Each row below holds a small network's activations on one input, seen along a few directions.
Each table varies a few parts of the input and shows all the possible inputs, shuffled.
Descriptions start from the smaller parts, as in this example, which fits no table here: values(3) and (point or ring(9) or (line(4) and ring(8))).
Shared parts are said once, and a part with two or three values counts as separate values.
In the rows, 128 means zero.

Other details of the inputs vary at random and push rows far along three fixed directions, the same in every table; ignore that.

A family of inputs:
row 1: [127 120 148 128 132 128 123 137 116 133 126]
row 2: [129 131 144 136 125 133 130 130 123 146 127]
row 3: [127 124 146 127 123 139 125 142 118 130 133]
row 4: [129 145  91 139 121 100 121 141 160 106 130]
row 5: [127 125 143 131 123 133 135 136 112 123 130]
row 6: [ 43 141  96  72 134 185 127  60 145 125  76]
row 7: [131 126 144 136 137 142 134 136 131 129 136]
row 8: [140 154  88 135 118  96 112 130 154 120 118]
row 9: [132 134  79 126 130  87 117 135 140 106 119]
row 10: [125 125 140 138 128 142 127 135 125 137 141]
row 11: [134 147  89 134 126 104 112 140 160 109 132]
row 12: [128 134 137 138 125 134 139 129 113 140 130]
row 13: [137 117 141 126 143 130 130 132 110 132 127]
row 14: [136 144  92 126 125  90 106 137 147 105 115]
row 15: [134 128 145 127 127 138 127 136 116 126 129]
row 16: [133 147  85 131 111  95 113 144 146 100 125]
row 17: [129 132 143 137 129 132 141 131 121 136 128]
row 18: [127 123 144 142 126 140 126 132 129 137 133]
row 19: [126 123 145 133 128 128 133 134 110 124 125]
row 20: [127 132 142 133 132 132 144 133 122 135 132]
row 21: [132 126 142 143 130 143 129 131 127 132 131]
row 22: [126 124 141 140 126 141 126 133 126 137 137]
row 23: [137 142  82 125 116 100 108 148 152 119 111]
row 24: [125 125 139 138 132 139 140 136 124 127 141]
row 25: [ 34 132 103  63 139 185 121  61 142 109  68]
row 26: [127 134 136 135 127 134 140 131 112 139 134]
row 27: [ 35 122 103  64 141 177 121  65 141 118  74]
row 28: [134 153  87 140 113  93 118 132 150 117 120]
row 29: [203  34 150  66 111 101 149   5 124 141 189]
row 30: [133 128 146 127 129 135 126 136 116 125 125]
row 31: [127 119 140 132 137 125 135 134 108 126 124]
row 32: [125 125 136 141 127 141 137 134 120 130 140]
row 33: [129 124 132 131 127 140 139 146 111 132 114]
row 34: [127 116 139 127 141 129 126 140 113 135 127]
row 35: [128 133 140 131 127 134 130 133 119 147 135]
row 36: [145 144  77 124 119 100 111 143 151 113 109]
row 37: [130 153  90 127 121  95 113 140 156 123 128]
row 38: [127 124 147 126 122 134 124 138 118 130 132]
row 39: [127 124 145 132 125 130 134 135 112 123 127]
row 40: [126 123 145 135 133 139 131 137 133 133 139]
row 41: [127 123 146 139 130 139 129 134 133 134 135]
row 42: [128 131 146 130 132 132 135 135 127 143 132]
row 43: [133 136 138 132 132 137 133 131 116 142 132]
row 44: [133 120 137 128 145 132 129 138 110 130 124]
row 45: [132 135 141 129 136 136 136 134 121 140 133]
row 46: [129 133 141 134 125 135 129 131 119 147 131]
row 47: [126 123 143 143 129 138 138 133 128 128 133]
row 48: [132 152  95 132 118  95 112 136 160 123 120]
row 49: [133 134 144 130 136 135 137 134 125 138 130]
row 50: [131 145  86 144 114 102 116 137 152 110 130]
row 51: [127 123 140 146 125 140 136 131 124 130 132]
row 52: [127 145  91 134 122 103 110 143 161 114 134]
row 53: [131 113 139 130 139 125 137 131 106 129 128]
row 54: [203  59  99  66  98  68 129  16 157 119 180]
row 55: [134 134 145 134 133 135 135 131 125 139 126]
row 56: [131 128 138 138 133 145 129 133 123 132 139]
row 57: [132 127 139 141 130 145 128 132 124 133 135]
row 58: [127 118 141 128 139 128 125 139 113 136 126]
row 59: [126 121 144 133 132 126 134 135 109 124 124]
row 60: [132 125 145 140 134 142 131 133 131 130 132]
row 61: [127 133 139 132 132 132 143 134 117 137 135]
row 62: [132 123 143 129 141 131 127 137 112 129 122]
row 63: [135 127 142 126 127 140 127 137 117 125 132]
Each input here is: values(3) and (point or line(8) or (values(2) and ring(6))).
Changing only the values(3) part turns row 2 into row 28. The same change can be made to row 34. Which row results?
Answer: row 9
Change only the values(2) part in row 56. List by row number the other rows that result.
Answer: row 43
Change only the values(3) part in row 41. List by row number the other rows that result.
Answer: row 47, row 60
Start at row 18 and move only the ring(6) part, one step at a time. The first step leads to row 22. Which rows follow, in order?
Answer: row 10, row 52, row 40, row 41

A family of inputs:
row 64: [128 142 115 120  97 131 137 105 153 125 144]
row 65: [129 125 120 135 111 129 128 107 169 132 132]
row 66: [157 126 141 146 128  99 123 160 121 125 148]
row 67: [165 141 134 149 136  95 134 152 116 143 137]
row 68: [128 143 105 117 112 133 137 105 148 127 149]
row 69: [130 128  99 122 137 135 132 113 159 136 148]
row 70: [120 119 115 116 127 111 132 115 137 110 128]
row 71: [155 128 140 151 125  94 134 157 119 124 143]
row 72: [158 116 135 154 131 105 125 162 122 115 147]
row 73: [126 117 117 111 132 119 111 120 144 121 127]
row 74: [128 116 116 109 129 122 105 120 143 121 128]
row 75: [133 115 115 108 125 127 101 118 142 122 125]
row 76: [157 132 136 151 128  92 138 156 115 132 141]
row 77: [123 142 108 135 125 127 123  96 145 128 146]
row 78: [124 115 108 120 123 121 128 115 133 103 126]
row 79: [103 112 154 122 133 165 144 119 102 125 118]
row 80: [130 130 114 107 122 114 117 112 134 132 121]
row 81: [105 115 149 121 137 163 148 115  99 133 116]
row 82: [144 127 181 144 131 150 128 163  87 159 129]
row 83: [106 118 150 138 150 173 138 109 132 153 135]
row 84: [127 118 104 120 114 124 126 112 128 110 127]
row 85: [ 41 217  94 155 136 136  87 223 146 107  54]
row 86: [127 107 103 122 124 129 119 118 133 104 129]
row 87: [111 119 158 124 121 177 151 120 141 149 132]
row 88: [160 112 132 156 130 110 123 163 120 112 147]
row 89: [129 127 119 108 120 116 113 115 137 125 124]
row 90: [165 133 129 153 130  98 139 154 111 135 134]
row 91: [102 119 160 113 137 158 136 118 107 136 120]
row 92: [103 115 157 121 134 158 145 119 105 127 119]
row 93: [157 138 120 111 139 136 129 103 151  95 114]
row 94: [126 123 118 108 123 118 112 118 139 120 126]
row 95: [108 116 160 110 131 167 122 123 111 138 117]
row 96: [129 129 105 116 131 108 141 107 130 130 116]
row 97: [125 124 119 110 126 114 118 118 140 120 125]
row 98: [106 115 143 123 130 166 144 118  97 134 117]
row 99: [ 46 207  93 185 136 149  92 204 172 118  68]
row 100: [136 143 168 161 137 159 147 158  98 153 164]
row 101: [132 131 105 111 131 113 130 108 131 135 117]
row 102: [126 131 111 111 128 112 125 112 132 128 123]
row 103: [121 113 113 117 132 116 126 118 141 110 129]
row 104: [162 135 139 144 126  96 124 156 118 141 139]
row 105: [132 128 103 117 125 136 137 114 164 135 144]
row 106: [134 126 117 107 115 121 108 113 136 126 121]
row 107: [144 130 178 147 142 143 144 160  88 165 125]
row 108: [122 138 117 140 111 123 121  92 150 127 138]
row 109: [126 126 108 117 125 112 134 110 130 118 123]
row 110: [ 99 120 161 115 144 156 139 119 112 131 123]
row 111: [124 139 121 133  99 126 129  97 154 125 138]
row 112: [126 134 114 112 132 108 129 108 134 127 126]
row 113: [134 124  98 118 127 118 136 106 126 123 115]
row 114: [102 123 163 114 142 155 140 115 110 135 122]
row 115: [174 136 132 143 121 106 118 155 114 150 130]
row 116: [156 122 137 153 125 101 132 160 118 115 146]
row 117: [158 119 138 147 134 104 116 163 125 125 150]
row 118: [125 114 104 121 117 125 126 116 130 105 128]
row 119: [112 117 138 123 134 167 148 114  95 142 110]
row 120: [169 136 134 144 126 100 123 156 115 149 133]
row 121: [ 99 113 161 116 151 162 132 122 115 131 124]
What is each input in this table made of?
Answer: point or (values(2) and ring(6)) or (line(5) and line(9))
Start at row 101 and move only the line(5) part, one step at a time. The first step leads to row 102. Which rows follow, in order?
Answer: row 91, row 66, row 117
Change only the values(2) part in row 105. List by row number the other rows that result.
Answer: row 68
Change only the values(2) part in row 87. List by row number the other rows that result.
Answer: row 64
Start at row 98 and move only the line(9) part, one step at a time. The first step leads to row 81. Which rows follow, in order?
Answer: row 109, row 76, row 112, row 102, row 104, row 80, row 82
Change only the line(5) part in row 119. List by row number the other rows that result.
Answer: row 84, row 86, row 98, row 118

A family of inputs:
row 122: [145 106 123 102 106  95 134  79 137 104 144]
row 123: [ 77 147 170 128 145 201 132 152 120 165 126]
row 124: [142 107 118 105 100 100 132  83 136 105 142]
row 125: [126 108  94 109 116 129  96 128 136 115 120]
row 126: [128 102  91 119 105 123 124 108 128  98 138]
row 127: [146 108 126  88 115  99 106  90 146 121 129]
row 128: [127  98  94 108 149 104 110 116 135 122 123]
row 129: [103 176 108 174 123 135 114 152 155 114 127]
row 130: [141 121  84 115 113 121 122 122 116 120 112]
row 131: [102 178 104 147 130 140  97 165 162 132 123]
row 132: [ 68 140 169 147 132 188 159 149 117 149 129]
row 133: [ 98 167 102 144 150 163 100 195 170  91  84]
row 134: [ 98 156 109 163 114 120 130 152 159 122 125]
row 135: [130 113 103 107 112 123  96 120 139 116 119]
row 136: [159 121 112  97 107  97 130  88 123 129 121]
row 137: [162 116 117  91 112  92 133  78 124 128 124]
row 138: [115 184  93 143 126 127 128 160 144 142 119]
row 139: [ 72 152 166 147 137 196 153 152 111 149 137]
row 140: [115  87 190  84 128 175 130  84 103 148 125]
row 141: [143 125  92 114 108 114 123 115 118 122 114]
row 142: [ 98  91 178 111 154 164 159 101  91 127 133]
row 143: [138 113  85 114 146  97 134 112 115 127 114]
row 144: [119 183 101 162 129 131 116 149 146 133 110]
row 145: [112 171  96 141 121 119 135 155 150 144 113]
row 146: [ 89 164 162 146 146 197 147 146 103 163 113]
row 147: [119 169 105 159 124 121 123 142 152 135 106]
row 148: [101 177 103 164 122 135 119 159 152 118 136]
row 149: [166 111 115  92 130  85 137  80 121 127 131]
row 150: [222 129 177 227 111  75 138 192 122 144 199]
row 151: [153 117 104 100 141  90 135  97 121 125 122]
row 152: [225 125 174 195 117  74 130 212 127 169 200]
row 153: [237 120 159 190 144  51 142 209  76 149 171]
row 154: [107 188  90 156 147 152 122 202 151  93  73]
row 155: [145 103 122 105 124  90 137  85 133 102 149]
row 156: [132  99 181  84 140 156 159  74  82 152 123]
row 157: [130 108 100 118 102 118 124 103 131  99 136]
row 158: [119 104 169 100 123 175 152  94  80 152 111]
row 159: [152 107 126  85 126  95 108  90 143 120 137]
row 160: [112  91 189  98 135 161 159  80  93 127 141]
row 161: [125 106 101 119 139  97 136 110 131 102 139]
row 162: [132 116 111 102 108 117  99 113 143 118 120]
row 163: [102  90 176 108 117 179 153  88  92 128 132]
row 164: [105 160 115 154 125 129  99 151 170 131 112]
row 165: [105 175 110 157 130 139  92 156 164 128 116]
row 166: [201  77 239 174 166 125 148 198  52 172 180]
row 167: [153  98 124  85 134  92 112  86 142 120 138]
row 168: [119 100  92 125 141 101 134 112 128 104 135]
row 169: [ 99 156 110 147 122 125 108 158 171 136 111]
row 170: [ 84 144 166 146 138 183 156 140 112 167 101]
row 171: [ 91 120 170 139 153 217 159 144 118 104 112]
row 172: [138 103 113  93 145  98 110 103 142 119 130]
Changing only one part turns row 130 into row 125. The same change can be made to row 153. Which row results?
Answer: row 166
Changing only one part turns row 167 into row 155. The same change can be made to row 123. Which row results?
Answer: row 139
What is each input in this table made of?
Answer: values(3) and (point or ring(6) or line(10))
Change only the values(3) part in row 129. List by row number the other rows that result.
Answer: row 144, row 165
Start at row 168 and move only the line(10) part, one step at a time. The first step leads to row 161. Which rows follow, in order?
Answer: row 142, row 155, row 160, row 122, row 124, row 163, row 157, row 126
Change only the ring(6) part in row 144. List by row number the other rows that result.
Answer: row 138, row 145, row 146, row 147, row 170
